Each row below holds a small network's activations on one input, seen along a few directions.
Each table varies a few parts of the input and shows all the possible inputs, shuffled.
A made-up example of a description, with smaller parts first: ring(8) and (point or line(9) or (values(2) and line(6))).
Shared parts are said once, and a part with two or three values counts as separate values.

Other details of the inputs vary at random and push rows far along three fixed directions, the same in every table; ignore that.

A family of inputs:
x1: [-11  42 -27 -39  35  31  -2 -41  -5  38  14   3]
x2: [-13  16  -2 -42  34 -11   8   4  18  20  25 -18]
x3: [ 83  36   6  63 -24  41  52  10 -10  33 -19  63]
x4: [-19 -20  -9 -51  17 -13 -45  -5   1 -11   0 -10]
x5: [-61 -57   9 -41  32 -26 -53  16  25 -59   2 -26]
x6: [-48 -83 -48 -49 -38 -14 -48  79  21   0 -38 -13]
x7: [ 27  -5  77  30  26 -33 -28 -82 -56 -66  55 -42]
x8: [-39 -37 -52 -27 -67   2   2  80 -16  41  -5  10]
x9: [-29  32  -5 -32  72  -1   2 -22  27 -12   6 -10]
x10: [-38 -48 -53  -2 -85  20   6  94  28  69 -50  29]
x11: [-33 -55 -43 -59 -16 -13 -23  70  19  -8 -32   6]
x12: [   6  -54   46   42  -39  -56  -30   -2   -8 -111   20    3]
x13: [-27  45  29 -38  69 -41  -2 -73  38 -29  82 -54]
x14: [-28  46 -11 -14  64   4  27 -29  20  31  17 -24]
x15: [-11  32 -28 -45  29  -2  -8 -15   2  18 -10 -23]
x16: [  4  24 -56  -9 -46  54  27  57  20 110  -5  44]
x17: [-19  54 -27 -20  38   2  15 -54  40   3  22 -25]
x18: [-46 -66 -31 -38 -41 -20 -39  49   0  23 -11 -26]
x19: [-13  49   4 -40  55  19   3 -46  34  23   1   1]
x20: [ 78  51  10  86 -33  56  44 -14  -3  38 -44  49]
x21: [-14  74   6 -34  66   1  31 -55  24  45  13 -31]
x22: [-20  37 -40 -46  11  31  28   1  -8  54  14  13]
x23: [ 30 -70  64  29 -38 -40 -48  -7 -39 -93   6  -2]
x24: [ 52  -2  17  66 -28  22  -2 -40 -53 -21 -14   5]
x25: [ -2  27   1 -41  58  19   7 -29  26  31  29   1]
x26: [-33 -27 -13 -63 -10 -18 -23  39   2  -6   1  -8]
x27: [ 27 -57  36  30 -15 -47 -29   6 -31 -89 -25 -25]
x28: [ 17 -65  37  30 -21 -53 -30  16 -26 -68  -7 -33]
x29: [-17  44  17 -43  50  17  13 -37  34  28  20   1]
x30: [-28 -16 -11 -55  -6 -22 -13  34   3  13  16 -25]
x31: [ 86  42  29  51  35  41  34 -64  -9   1   0  27]
x32: [ 45 -25  58  60   6 -23  -8 -47 -31 -43  13 -23]
x33: [-23  47   0 -18  64   2  28 -14  25  25  35 -12]
x34: [-56 -69 -41 -52 -48 -37 -33  73  -3  12 -21 -28]
x35: [  7 -47  71  31 -24 -65 -20  12 -25 -88  10 -20]
x36: [ 11 -63  -5  68 -74  12 -19  69  -8 -33 -48  26]
x37: [-26  47 -19 -12  37  -8  25 -57  33  22  39 -29]
x38: [  44  -40   -4   67 -101   38    9   47  -44    6  -25   65]
x39: [ 10 -50  85  33 -14 -51 -35 -16 -18 -86  23 -29]
x40: [-43  -7  -4 -31  33  -7  -2  26  23 -14   9   3]
x41: [-34  -9  16 -55  16 -26  -6  11  19 -18   4 -10]
x42: [ 71  24  21  74 -30  39  38   0 -11  37   4  48]
x43: [-47 -14 -13 -64  33 -31 -35 -17 -26 -31   4 -62]
x44: [ 37  -1  15  99 -30  26  27   6 -11  14 -16  30]
x45: [-55 -56 -31 -57 -35 -29 -30  78  24 -20 -42  11]
x46: [ 70  28  35  50  13  10  -2 -67 -33 -24  -1  -8]
x47: [-15  19 -50   7 -15  65  36  57  39  77 -15  65]
x48: [ 78  61 -11 105 -51  46  52 -16   5   5 -17  77]
x49: [-24  39   4 -12  60  14  15 -22  31  36  37  -8]
x50: [-36 -32 -62 -21 -61  11   5  93  26  37 -66  20]
x51: [ 87  49 -36  73 -63  62  51  30 -24  57 -50  89]
x52: [-18  66 -16 -23  85  17  23 -44  27  21   3 -24]
x53: [ -5  63 -43 -36  31  35  23 -24 -11  49   0  19]
x54: [ 34 -16  50  61 -11 -20 -15 -62 -59 -38  20 -26]
x55: [ 32  -2  49  53  -4 -30  -1 -58 -64 -50  19 -33]
Description of these inputs: ring(5) and (point or (values(2) and line(5))).
Changing only the ring(5) part turns x18 into x46. The same change can be made to x10. Which row results? -> x20
Changing only the ring(5) part turns x27 into x28. The same change can be made to x24. Which row results? -> x54
Which other rows does x45 become when the values(2) part takes its other values? List them by row number. -> x19
Which other rows does x8 become when the values(2) part takes its other values? List them by row number. -> x7
Start at x47 and move only the ring(5) part, one step at a time. The first step leads to x49. Which rows follow, in order? -> x44, x36, x5
Start at x22 and move only the line(5) part, one step at a time. The first step leads to x26. Which rows follow, in order? -> x3, x41, x40
